Each row below holds a small network's activations on one input, seen along a few directions.
In each table, some parts of the input vary, and every possible input appears once, in random order.
A made-up example of a description, with smaller parts first: one of 3 separate values, together with either a single point or one of 9 places along a line or (one of 4 places along a line, together with one of 8 places around a ring).
Shared parts are said once, and a part with two or three values counts as separate values.
In the rows, zero is written as 128.

Table:
r1: [101  97 148 114 111 151 101 186 163  99 136 113 126 118  84  70 114 118]
r2: [ 50 138 136 103 170 200 136  89 118 149  51 101 132  61 132 117 150  46]
r3: [178 139 140 147 145  89 152 145 133 138 184 144 133 126 151 168 168 165]
r4: [187 109  60 149  77  77 116 138 112 135 127 161 118 212 107 129  50 188]
r5: [ 84 147 179  89 138 177 106 108 116  96 140 130 124 124 145 108 167 112]
r6: [ 87 108 166 133 154 151 154 103 147 148  85  42 136  35 136 126 134  41]
r7: [ 67  91 129 144 138 149 123 147 168 136  46  80 125  56  63  71  94  59]
r8: [161 173  59 124 103 113 121  80  75 131 132 172 130 217 161 173 104 182]
r9: [188 128  87 151  90  65 142 104 118 140 157 135 129 194 187 192  94 174]
r10: [172 114 122 148 131  94 129 180 141 130 147 184 116 151  77 107 125 175]
r11: [147 175 124 124 162 124 129 116  98 122 157 192 126 153 131 148 181 168]
r12: [113 118 186 111 118 146 127 140 148 113 174  80 141  89 162 127 155 108]
The inputs of r4 and r9 match in every part but one. If r7 is changed in the same way as r4 into r9, which row does it become?
> r6
Describe the family of inputs behind these rows.
> one of 3 separate values, together with one of 4 places along a line
Change only the choice among 3 separate values in r1. List by row number the other rows that result.
> r5, r12

Table:
r13: [ 85 155 171 110 185 193 143 148 139 108 117  73 133  58  89 101 182  70]
r14: [ 85  87 126 130 130 130  98 111 129 139  61 147 107 106 100  83  96 103]
r15: [111 114  95 145 158 141 129 136 122 165  57 111 110  75  79 112 111 116]
r16: [133 126  80 118  77 123  98 126 115 105 132 144 134 202 116 109  71 152]
r17: [117  70 131 159 120  97 139 134 161 161  79 115 128  80 101 103  88  90]
r18: [168 159 133 133 116  78 107 108 106 100 185 220 121 205 144 142 150 201]
r19: [214 170 115 134 143 100 149 134  87 137 181 190 116 184 133 170 157 210]
r20: [193 126 127 150 109  60 145 149 140 133 207 190 142 178 164 169 148 192]
r21: [ 81 102 206 122 144 154 135 155 179 113 140  63 140  39 126  98 163  63]
r22: [154 147  59 132  93 140 117 157 107 143 126 101 128 151 107 139  86 184]
r23: [ 95 187 121 102 163 159 160  16  85 140 114 105 147 131 250 221 178  73]
r24: [ 50 120 199  87 154 194 103 138 151  91 121 104 122  78 128  82 171  68]
r25: [176 100  98 142  71  95 140 151 142 130 145 103 136 177 129 135  60 144]
Describe the family of inputs behind these rows.
> either a single point or (one of 3 separate values, together with one of 4 places along a line)

Table:
r26: [133 158 149 116 182 174 151 150 117 122 137 149 123  89 102  98 172 123]
r27: [124  73 140 115  93 132  91 161 151 110 140 168 123 170  87  83 119 143]
r28: [ 56 120 144 135 138 161 112 159 143 135  84  82 137  44  81  95 121  80]
r29: [109 131 208 102 128 157 133 111 144 112 166  65 131  65 182 117 166 107]
r30: [103 101 229 114 139 137 135 121 166  98 169 108 125  86 184 122 175  81]
r31: [151  96 100 149 111  92 148 129 118 153 109  88 125 138 108 121  65 137]
r32: [136 126 152 111 136 122  92 143 116  96 160 199 100 185 119 122 158 174]
r33: [152 163 112 131 121  99 122 146 132 113 199 151 145 160 147 153 167 199]
r34: [151 184 108 147 111 106 146 124 129 119 169 159 149 167 151 171 147 172]
r35: [115 127  88 113  99 140 112 116 113 116 106 136 140 168 105  90  72 112]
r36: [ 55 110 124 136 152 153 109 121 139 125  72  66 136  67  74 102 129  62]
r37: [158 105 109 158 101 114 158 177 143 143 119 101 125 136 107 130  69 138]
r38: [109 144 125 116 184 169 149 103  74 147 110 140 132 102 113 125 157 101]
r39: [149  95  73 147 111  96 154 129 147 161  72 102 116 151 133 146  61 121]
r40: [ 54 116 115 141 144 144 116  89 139 148  34  89 122  49 105  99 103  65]
r41: [139 173  74 142 124  87 141  77 122 136 124 166 143 176 185 181 132 156]
r42: [114 120  69 112  91 142 114  99 130 135  68 146 128 173 126 112  70 110]
r43: [191 117 112 153 117  97 131 167 131 131 187 123 131 125 134 155 126 162]
r44: [157  53 146 142 115  80 128 193 167 140 145 125 114 146  98 113 108 155]
r45: [146 131 144 135 126  72 118 142 143 115 199 189 138 169 148 150 177 190]
r46: [130 105 108 110  88 159  95 166 140 108 140 129 131 160  86  86 110 152]
r47: [ 98 147 195 106 124 164 150 112 139 122 145  74 141  76 194 143 146  77]
r48: [118 156 146 104 166 178 151 139  98 159 116 142 132  94 108 127 166 119]
r49: [192  99 155 152 117  57 129 146 143 137 178 161 122 126 135 137 131 159]
r50: [ 99 130 185 109 131 153 140  58 123 122 128  53 140  91 185 145 158  74]
r51: [114 157 110 110 180 160 158  87 104 160  65 153 122 108 138 135 148  91]
r52: [126 126 181 120 186 147 147 146 128 123 136 187 116  98 104  95 182 113]
r53: [ 64  80 180 130 154 129  94 170 180 117 104 109 123  59  69  74 157  86]
r54: [121 164 100 108 139 134 103 101  64 113 131 163 118 181 137 136 117 153]
r55: [176 124  91 142 121  81 136 120 109 151 151 112 141 145 142 177 112 133]
r56: [141 162 122  98 132 143  95 150 105  99 161 161 108 173 121 121 146 185]
r57: [193 142 110 156 107  97 151 148 137 142 154 125 137 138 136 174 112 137]
r58: [144 177  90 146 128  91 141  91 114 112 159 150 152 180 154 169 144 156]
r59: [128 162  91 125 128 136 110  62  75 127  86 177 103 177 158 143 107 154]
r60: [128 130 106 118  80 160 117 147 137 118 110 138 136 166  94 100  87 127]
r61: [138 187 119 106 123 144 117 131 101 109 131 169 114 178 129 136 123 159]
r62: [170 112  71 161 116  90 140 101 109 164 120 134 129 139 171 191  95 128]
r63: [165  80 112 146 109 112 136 195 157 133 144  86 119 138  93 120 101 163]
r64: [ 81 117 157 137 143 156 105 151 172 111  96  69 124  46  60  70 147  98]
r65: [ 91 122 167 120 127 155 143  42 122 140  96  75 129  83 217 156 138  71]
Describe the family of inputs behind these rows.
> one of 5 places along a line, together with either one of 3 separate values or one of 5 places around a ring
The inputs of r40 and r53 match in every part but the place on the line of 5. If r42 is changed in the same way as r40 into r53, which row does it become?
> r27
The inputs of r26 and r38 match in every part but the place on the line of 5. If r63 is changed in the same way as r26 into r38, which row does it become?
> r31
Change only the place on the line of 5 in r58. List by row number the other rows that result.
> r33, r34, r41, r45
Change only the choice among 3 separate values in r30. List by row number the other rows that result.
> r52, r53
Change only the place on the line of 5 in r49. List by row number the other rows that result.
> r43, r55, r57, r62
Change only the choice among 3 separate values in r64. List by row number the other rows that result.
> r26, r29

Table:
r66: [100 140 180 136 205 132 134 145 152 109 133 145 121  78  88 114 215 107]
r67: [ 66 118 200  72 151 201 120 164 164  82 149 118 127 100 147  77 173  78]
r68: [178  54 169 160 118  43 151 126 154 155 175 102 123 116 205 193 123 114]
r69: [103 179  69 108  98 141 130  59  98 134 107 162 141 190 221 174 108 150]
r70: [144 121  76 128  79  97  90 151 132  96 134 182 111 218 121  97  61 191]
r71: [103 157 108 158 166 121 148  57 103 163  54 100 132  67 117 148 129  79]
r72: [133  88 110 177 126  85  99 147 131 152  89 132 129  84  11  86  98 118]
r73: [195 107  84 154 119  99 118 164  92 154 124 151 114 161  33 120  91 175]
r74: [170 115 143 151  85  89 150 170 186 117 210  31 158 106 167 163 129 143]
r75: [ 63 134 130  95 110 192 138  72 117 140  67  66 137  89 178 106  89  67]
r76: [ 94  76 148 121  68 155 104 162 157 117  89  89 124 122  63  47  56 109]
r77: [116 159 155  90 130 139  87 128 119  76 198 205 128 188 173 138 187 163]
r78: [164 159 149 111 187 152 135 169 108 126 170 177 110 134 115 158 211 161]
r79: [163 187  71 130 150 146 188  79  79 174  92 133 138 139 153 171 122 137]
Describe the family of inputs behind these rows.
> either one of 2 separate values or (one of 3 separate values, together with one of 4 places along a line)
Which other rows belong to the same alternative as r68? List them by row number.
> r74

Table:
r80: [128 129  60 121  91 128  83 139 105 118  94 130 116 184  83 111  63 172]
r81: [163 173 153 139 130 103 129 157 142 112 207 146 145 104 138 156 181 173]
r82: [169  96  86 149  78  81 113 128 129 111 122  77 114 174 122 129  33 131]
r83: [149 132 181 107 119 109 140  63 114 117 168 115 122 161 235 190 148 120]
r84: [ 37 103 137 140 130 144  88 124 165 120  41  79 131  87  57  44  78  46]
r85: [120 162 141 102 105 129 117  93 119 124 173 150 149 135 226 182 156 137]
r86: [157  94  93 138 129  94 120 217 168 116 158 179 124 154  99  97 111 184]
r87: [168 103 141 121 119 128 124 176 127 118 141 215 112 186  58  72 116 164]
r88: [136 166  45 147 149 112 168  90 113 169  71 153 134 156 142 175 121 141]
r89: [ 66  94 139 127  93 194 131 160 160 129  50  33 127  82  68  74  64  55]
r90: [ 52 135 136 147 193 149 138  62 126 168  12 101 135  56 104 109 139  16]
r91: [174  59 136 153 100  73 135 192 166 137 173 154 135 150  99 114 109 159]
r92: [ 72  62 178 140 171 131  91 190 178 115 102 126 117  55  63  30 129  58]
r93: [190 141 173 141 147  83 141 138 127 105 213  99 114 111 157 154 164 166]
r94: [118 170 148  68 131 173 117  69  70 111 158 179 131 176 189 140 163 138]
r95: [125 131  35 135  91 108 108 158 144 114 109 124 135 181 102 111  57 165]
r96: [155 128  78 164 124  95 173  71 102 181  98 123 143 145 152 193 115 110]
r97: [ 92 133 210 107 167 196 148 177 150 114 145  45 140  17 107 100 191  85]
r98: [110 163 149  86 136 162 103  77  82 108 156 167 115 177 202 181 178 136]
r99: [120 129 153 112 104 118 138  79 114 139 185 126 144 144 229 180 160 138]
r100: [139  96  72 150  60  86 120 137 140 141 124  94 145 165 105 119  49 158]
r101: [148 172  77 124 144 147 159  58  64 169  63 178 125 169 110 142 117 133]
r102: [138 132  75 159  53 100 110 141 148 126 111 131 135 172 102 128  54 143]
r103: [153 163  77 160 119 104 160  79 113 174  77 153 144 141 145 195 115 115]
r104: [ 88 117 125 124 168 206 165  92 124 178  42  47 130  39 113 140 114  20]
r105: [ 96  56 185 120 130 174 140 224 182 140  95  80 122  46  65  49 113  92]
r106: [106 164 118  92 136 138 126 100 120 111 167 154 140 162 221 172 167 146]
r107: [164 140 173 151 131  94 153 140 140 119 218 127 141 126 138 163 190 157]
r108: [184 128  87 157 141  86 164  66  91 158  93 100 117 142 168 194  93 102]
r109: [171  95 134 155  93  85 123 200 175 129 156 186 130 146  95 115 108 163]
r110: [156  96 127 130 124 113 104 192 137 129 135 192 102 163  74  95 120 198]
r111: [ 49 122 199  71 142 223 136 112 128 126 112  49 144  49 195 126 165  50]
r112: [ 27 117 185  92 165 176  93  64 139  92 107  93 132  47 188 104 186  45]
r113: [196  62 146 154 108  62 133 185 159 130 162 134  99 140 116 103  85 173]
r114: [ 69 128 195 133 189 150 106 129 159  81 144  89 122  14 103  77 212  80]
r115: [151 174 154 115 162 133 113 146 104 104 186 157 117 134 115 146 199 190]
r116: [136 137  66 110  85 142  99 127  93 113 100 148 126 195  69  78  52 156]
r117: [145 178 138 139 154 112 148 159 149 107 195 158 126 136 131 144 196 187]
r118: [160 181 157 110 154 147 129 134  91  99 195 176 121 144 105 112 188 173]
r119: [143 161  60 130 155 135 134  76  68 166  65 153 119 153 129 176 123 144]
Describe the family of inputs behind these rows.
> one of 5 places around a ring, together with either one of 2 separate values or one of 6 places along a line
The inputs of r110 and r119 match in every part but the place on the ring of 5. If r113 is changed in the same way as r110 into r119, which row does it become?
> r108
The inputs of r82 and r93 match in every part but the place on the ring of 5. If r89 is changed in the same way as r82 into r93, which row does it become?
> r97
List by row number the other rows that have the place on the ring of 5 in common with r111.
> r83, r85, r94, r98, r99, r106, r112
Change only the choice among 2 separate values in r89. List by row number the other rows that result.
> r84
Change only the place on the line of 6 in r100. List by row number the other rows that result.
> r80, r82, r95, r102, r116
